A small network was shown many inputs. Here are its activations along a few directions, one row for each input.
Each table varies a few parts of the input and shows all the possible inputs, shuffled.
Descriptions start from the smaller parts, as in this example, which fits no table here: values(3) and (point or ring(11) or (ring(5) and line(6))).
Shared parts are said once, and a part with two or three values counts as separate values.

Other details of the inputs vary at random and push rows far along two fixed directions, the same in every table; ignore that.

Rows:
R1: [-43.5 -33.7  10.4  50.0  -1.7  13.0  -4.2   2.6  44.7  52.0 -20.6 -20.0
 -42.3   9.2  15.3   6.7]
R2: [-21.7  -0.5 -22.0  28.7  -6.6  -1.6  -1.6   3.2  19.2  32.3 -23.7  -3.4
 -19.7  15.5  -9.1   0.7]
R3: [ 38.1  57.7  -8.3  -7.8 -13.4  -0.3   0.6 -18.2 -17.9  -2.4  -3.6   7.7
  26.6  -7.0 -55.1 -40.2]
R4: [ 15.5  47.3 -18.5  -5.7  -5.9  -6.7  -3.1 -21.7 -15.4 -11.5  -6.3  -1.6
  42.2 -29.6 -58.5 -57.3]
R5: [ -0.2 -66.9  73.0 -71.7  21.1 -13.4  35.7  55.7 -32.8 -70.3  13.3 -15.6
  34.8 -18.1  40.5  45.0]
R6: [ 23.6  52.7 -18.5 -14.6 -11.0 -15.0  10.2  -8.4 -32.8   2.0  -1.2   3.4
  35.1  -6.4 -40.5 -42.9]
R7: [ 14.5 -57.3  53.2 -65.8  15.5  -8.7  25.2  55.8 -22.0 -72.9   2.7  -2.2
  20.0  -1.9  24.4  60.7]
R8: [-30.4 -24.1 -12.0  33.2  -1.5   8.1  -5.8   9.4  30.3  59.7 -11.8 -20.8
 -59.8  21.8  19.8  21.5]
R9: [ 16.7 -63.7  60.1 -77.8  24.2   0.4  20.9  47.6 -34.1 -72.4  25.4  -8.7
  19.2  -3.4  41.6  57.7]
R10: [-23.9 -31.2  -3.6  41.0   1.5  28.3 -15.2  -6.0  42.2  48.5  -7.1 -12.6
 -55.6  22.1  16.8  22.5]
R11: [ 35.9  46.3 -29.5 -12.7  -2.3   9.1 -14.9 -28.1 -16.1 -13.2   6.1   4.1
  27.7 -16.6 -53.0 -38.6]
R12: [ 27.6  57.4  -8.1  -2.1 -14.9  -8.5   7.9 -13.4 -22.4  -2.1  -9.9  12.4
  37.8  -1.6 -51.5 -44.2]
R13: [-40.7 -22.1 -29.6  51.3   1.1   3.3 -25.6 -17.1  42.4  30.0   4.3  13.9
 -46.9  13.1  53.6  26.0]
R14: [-34.8 -18.9 -13.6  57.0   0.9   6.2 -17.9 -20.2  40.9  35.7   6.4  16.9
 -47.8  18.6  54.8  23.1]
R15: [ 23.3  56.9 -33.1  -2.9  -7.0 -14.1 -12.3 -41.2 -26.2 -15.4  25.9  26.6
  28.6 -15.8   1.0 -40.8]
Each input here is: values(3) and (point or line(4)).
Q: Changing only the values(3) part turns R13 into R15. The same change can be made to R7. Which row results?
A: R8
Q: Which other rows does R9 become when the line(4) part takes its other values? List them by row number.
A: R5, R6, R8

Rows:
R16: [-51.3 -59.4  12.2  50.4  -0.8  21.0  -2.7  23.8  58.1  59.8 -32.9 -26.1
 -66.6  28.0  23.4  40.7]
R17: [  4.2  47.6 -30.1  16.1 -10.3 -11.5  -7.6 -31.8  -9.7  15.7   7.5   9.7
  13.5 -13.2 -10.5 -44.3]
R18: [-52.5 -44.2  -1.4  51.6  -0.4  -1.2  -4.1  10.6  46.5  38.1 -14.6   3.5
 -54.5  25.3  57.1  39.8]
R19: [ 24.5 -14.9  24.5 -52.3  11.3  -5.3  10.6  17.6 -32.0 -47.9  23.1   3.4
  18.6  -5.2  20.8  25.8]
R20: [ 12.8 -20.3  37.5 -48.8   5.5 -11.6  30.0  40.5 -30.7 -36.7  -2.7  -7.3
  31.4  -1.0  -3.9  17.5]
R21: [  6.0 -20.2  28.1 -39.5  11.5 -13.6  10.4  13.7 -24.3 -55.7  21.3   7.3
  35.1 -20.8  29.8  13.7]
R22: [ 24.4 -13.7  22.3 -49.1   8.5  -7.1  13.0  21.8 -32.5 -49.1  16.8   9.5
  22.3   3.7  18.8  28.6]
R23: [ 13.0 -22.2  40.6 -51.5   8.7 -10.6  27.0  37.1 -31.0 -36.1   2.7 -14.9
  26.7  -8.3  -2.7  12.8]
R24: [ 28.2 -14.1  25.9 -44.0   6.9  -6.5  11.5  22.4 -23.9 -55.5  11.8  15.3
  21.7   2.7  12.7  31.5]
R25: [ 22.6 -20.8  22.6 -52.5  14.0   0.8   3.7  14.3 -25.6 -53.4  24.9   1.6
  20.8 -11.6  16.8  24.8]
R26: [ 21.7  40.1 -33.7  12.6  -4.1  15.1 -21.3 -38.2   2.2  10.9   8.2   6.6
   0.5  -7.1 -34.5 -32.6]
R27: [  4.9  33.1 -20.2   7.0  -6.4   3.3  -5.9 -15.3  -4.3  26.2 -10.1 -18.1
   6.6 -11.8 -49.9 -44.8]
R28: [-51.1 -55.1   7.2  47.4  -2.1  10.7   4.6  29.4  51.4  60.5 -34.2 -22.0
 -65.5  30.5  26.4  44.0]
R29: [-53.6 -48.7   3.3  56.0   3.0   8.5 -10.6   4.5  52.7  38.5 -11.1   1.3
 -54.2  21.7  53.9  38.3]
R30: [  9.2  32.4 -15.6  12.2  -7.1   9.5  -5.8 -18.6   2.8  21.2 -16.0 -13.5
   8.3 -10.2 -54.3 -42.8]
R31: [  8.3  95.5 -67.9  45.6 -24.1 -11.0 -18.8 -59.6  -4.6  46.3  -3.6  17.9
  15.0  -6.6 -46.8 -82.1]
R32: [ 24.1  43.2 -28.6  14.8  -8.9  10.9 -19.5 -32.1   3.3   9.8   3.9  13.3
   2.9   0.6 -35.0 -28.0]
R33: [  4.4  41.7 -26.7  24.1  -5.2  -1.3 -14.3 -40.1   1.9   7.2   5.0  12.7
  17.4 -16.6 -22.0 -42.9]
Q: Describe the family of inputs behind these rows.
A: values(3) and ring(6)
Q: Which other rows does R16 become when the values(3) part takes its other values? List them by row number.
A: R29, R32
Q: Start at R25 and move only the ring(6) part, one step at a time. The first step leads to R26. Which rows follow, in order?
A: R32, R24, R22, R19

Rows:
R34: [-54.0 -74.3  43.5  31.0   3.1   7.9  21.0  30.8  26.3  15.5 -16.2  -6.9
 -19.1  22.6  52.1  27.3]
R35: [-30.9 -56.7  -6.1 -16.8  20.4   9.1   0.9  22.6  -4.1  15.6  18.1 -21.1
 -36.4  20.1  41.3  42.2]
R36: [  4.0  20.2 -11.8 -29.0   4.2 -27.5  17.6  12.2 -42.6 -16.0   6.0  14.2
  40.3  11.0   5.4  -3.4]
R37: [ 21.3  28.9  36.0 -21.8  -0.9 -25.8  34.2   9.3 -30.1 -29.6  11.1  12.2
  45.1 -18.6  -6.4 -21.7]
R38: [ 49.1  22.0  -4.1 -23.4  -2.8   7.9  -9.5 -24.3 -10.0 -60.8  29.9  49.4
  34.0  -7.7   8.1   8.9]
R39: [-19.4 -66.2   9.9   3.5   7.3   8.4   5.7  42.8  32.0  -7.9 -27.7 -15.7
 -47.4  22.9  23.6  70.2]
R40: [-61.6 -70.9  25.8  27.4   0.9 -13.8   9.2  38.6  43.1   8.4 -21.4  -8.7
 -23.7   2.3  39.3  46.6]
R41: [ -5.7  45.9 -49.8  31.9 -20.2   9.4 -23.2 -39.8  14.7  79.2   3.0 -27.6
 -45.5  -1.1 -17.7 -45.6]
R42: [-32.5 -70.8  35.6   9.5  12.3  14.2  -1.4  44.5  48.7  -5.7 -25.2 -14.5
 -37.5  20.3  16.7  67.4]
R43: [-38.2 -24.1   3.1  33.5   1.7  -7.0 -13.2 -10.8  22.4 -11.7  10.5  31.2
 -20.8  10.5  84.2  43.4]
R44: [  3.4  43.8 -70.3  45.9 -12.0  16.8 -20.9 -25.8  10.4  74.4 -10.5   1.9
 -32.0  36.7 -42.4 -17.0]
R45: [ 17.4  29.1  11.4 -26.4 -12.6 -28.4  20.7  18.5 -29.1 -16.3   2.2   6.6
  24.0  -3.8  10.7 -17.9]
R46: [ 23.3  -2.8  27.0 -35.7   9.0  16.6   4.9  -6.3 -32.2 -34.4  11.9 -15.1
  52.8 -25.6 -19.3 -29.5]
R47: [  0.8  36.5 -19.5  49.8 -13.7  32.4 -16.7 -40.6  27.3  55.0 -26.7   0.4
 -12.9  23.5 -56.9 -48.8]
R48: [ 12.8  -1.9 -10.6 -42.2  11.6  -4.5  -0.3   4.8 -23.5 -38.1   0.9 -12.4
  17.8 -31.3 -19.6 -11.6]
R49: [  0.2  46.4 -26.4  43.3  -5.9  10.5 -14.2 -48.8  16.1  69.3   6.6 -23.9
 -24.7 -16.0 -31.8 -49.2]
R50: [ 14.7  53.2 -41.7  44.7 -28.7  13.5 -23.4 -23.6  17.6  77.0 -17.6  -3.9
 -47.5  23.2 -36.1 -27.4]
R51: [ 15.8   3.5  14.7 -43.1  11.5   0.2  -3.9   7.3 -20.9 -45.7   9.1 -12.6
  48.0 -45.0 -32.1 -16.8]
R52: [ 32.1  12.7  -4.6 -26.8  17.4  -5.5 -23.0 -32.6 -21.6 -63.8  48.8  26.8
  29.0 -24.6  18.2 -13.5]
R53: [ 43.8  15.0  46.0 -34.2   3.0   0.5  19.6  10.1 -23.0 -31.4   5.4  10.1
  22.1  -2.9 -27.8   6.5]
R54: [  3.5  10.6  -8.3 -21.1  -5.6 -34.9  15.9  10.9 -21.4 -33.1 -18.1   9.4
  34.2 -16.5  -9.3 -10.1]
Q: Changing only one part turns R51 into R42. The same change can be made to R35. Which row results?
A: R44
Q: Describe the family of inputs behind these rows.
A: values(3) and (point or ring(6))
Q: Which other rows does R34 become when the values(3) part takes its other values? List them by row number.
A: R46, R47
Q: List by row number the other rows that have the values(3) part in common with R36.
A: R34, R37, R40, R43, R45, R54
